A small network was shown many inputs. Here are its activations along a few directions, one row for each input.
Each table varies a few parts of the input and shows all the possible inputs, shuffled.
A made-up example of a description, with smaller parts first: values(3) and (point or ring(11) or (ring(5) and line(6))).
Shared parts are said once, and a part with two or three values counts as separate values.

Other details of the inputs shift rows strongly along two fixed directions, in all tables alike. That doesn't count.

A family of inputs:
x1: [  2 -33  30 -18 -20  73 -56  64 -77  15  24  72  77 -50 -14]
x2: [ 19  22  26 -15  18  76 -58  57 -25  11  23  37  56 -79 -16]
x3: [ 11 -25  17 -27 -16  65 -64  59 -70  19  28  61  65 -41 -29]
x4: [-27  -8  30 -11 -19  68 -56  70 -53  10   8  74  63 -54 -34]
x5: [-12  -8   3  28   9 -21  22 -42  42 -16  -1 -52 -18  28  27]
x6: [-58 -21 -20  44 -23 -26 -17 -36 -14 -18 -15  -3  -7  43  11]
x7: [-27 -15  -3  43  -5 -13  12 -34  26   0  -9 -50 -16  42  39]
x8: [ -26  -19   -7  -55  -28   74 -108   59   10  -12  -47   40   82  -50
    1]
x9: [ 36  41  -4 -45  33 -16  43  16  -3  -2   0  13 -49 -25 -52]
x10: [ -6  -3  -9  32   0 -23 -23 -15   3   8   3 -34  -2  16  43]
x11: [-14 -13 -12  53 -17 -17  -8 -29  -1   2  -7 -34   5  27  60]
x12: [-15 -20  -1  42 -14 -22  10 -41   9  -4  -6 -56 -15  41  41]
x13: [-53 -34 -19  40 -31 -29 -11 -26 -16 -13  -5  -9   8  42  20]
x14: [ 72  69  -7 -62  54 -39  83  -4  55  -8   3   4 -81 -21 -73]
x15: [ 51  58   0 -59  34 -10  53  14  24  -6   6  26 -62 -26 -62]
x16: [112  65   2 -89  63 -30  62   7  42  12  32 -51 -90 -29 -58]
x17: [-22 -30  -8  38  -9 -35  33 -43  19  10 -18 -18   7  51  27]
x18: [-37 -37  -7  33 -27 -24  22 -36   2   2  -9  -3   9  57  50]
x19: [ 72  42  -3 -66  31 -17  60  22   1  -4  19  11 -48 -27 -56]
x20: [-29  -8  -9  50 -13  -8  -8 -24  15   8 -10 -28   6  21  59]
x21: [-47 -22  -1  44 -22 -26   7 -36  11 -14 -18   1  11  36  16]
Description of these inputs: point or (line(4) and line(5)).
A walk changes only the line(5) part. It starts at x6 and steps to x13. List the rest of the walk in order. -> x3, x16, x10

A family of inputs:
x22: [-49 -18  -7  11 -20 -31  32 -21  15 -15 -21  11   1  35   2]
x23: [  0  19  11  -7  13  29 -55  24 -14  -6  13 -12  12 -20 -13]
x24: [ 89  82  -1 -49  71 -19  81   4  66  15  42 -55 -89 -39 -27]
x25: [-13  16   5   5  -6  21  -8  20 -43 -11  -7  43   0 -23 -38]
x26: [-24 -34 -11  33 -21 -48  13 -30 -13  -4   7 -17 -17  41   7]
x27: [ 17   2  33  15   3  19   2  18 -40  20  32  31  31 -17 -16]
x28: [-11 -33 -15   7 -11 -24  -6 -30   0   6 -12 -50 -10  33  38]
x29: [  1  -6  -7 -30  -2  12 -21  31 -26   7  10  48  24 -21   3]
x30: [-18 -12  -8   9 -14 -14  -7 -28  52 -17 -39 -15   3  25  24]
x31: [-27   6  19 -11  -6  32   1  17 -18 -23 -13  53  11 -19 -48]
x32: [ 11 -26  -2 -27  -7  19 -24  21 -41   9  27  18  24 -22 -16]
x33: [-23 -24 -19  -2 -15 -11   7 -19  42  -1 -39 -15   5  36  30]
x34: [-11   3   3 -10  -7   1  -8  31 -36   1   4  47  16 -23 -19]
x35: [ 18   6  30   9   3  46 -20  34  -8  13  22 -10  20 -39  15]
x36: [-20  -2  14  63  -6 -19  25 -48  -8  10   9  -3 -25  49  13]
x37: [ -1 -28  -3  43   2 -32  42 -42  -4   5  13 -27  11  41  50]
x38: [ -8   1 -19  19 -21 -22 -13 -24  28 -10 -25 -28  -8  23  37]
x39: [ 11   4  14 -21  -7  28 -50  23 -19   2   5 -13  13 -23  -2]
x40: [ 26 -10  22   4   8  41  -6  29 -22  20  15  -5  34 -30  19]
x41: [-11 -17 -26   8 -12 -24  -4 -19  18   1 -25 -16 -10  28  49]
x42: [ 90  88 -31 -71  63 -36  62  -6  64  -5   6 -40 -80 -36 -50]
x43: [ -6  11   3 -10  14  38 -42  13  25 -13 -23  23  32 -36 -29]
x44: [ -1  -1  15  12  -6  19 -24  24 -45  -4  16  31  -7  -6 -49]
x45: [-39 -28 -22  -2 -17 -26  24 -20  27  -2 -19   2  11  43  22]
What do these inputs look like to the network? -> line(4) and line(6)
The inputs of x29 and x42 match in every part but the line(6) part. If x37 is changed in the same way as x29 into x42, which row does it become? -> x24
Change only the line(6) part in x44. List by row number the other rows that result. -> x23, x26, x28, x32, x39
Change only the line(4) part in x30. List by row number the other rows that result. -> x35, x38, x39
Change only the line(6) part in x45. List by row number the other rows that result. -> x22, x30, x31, x33, x43
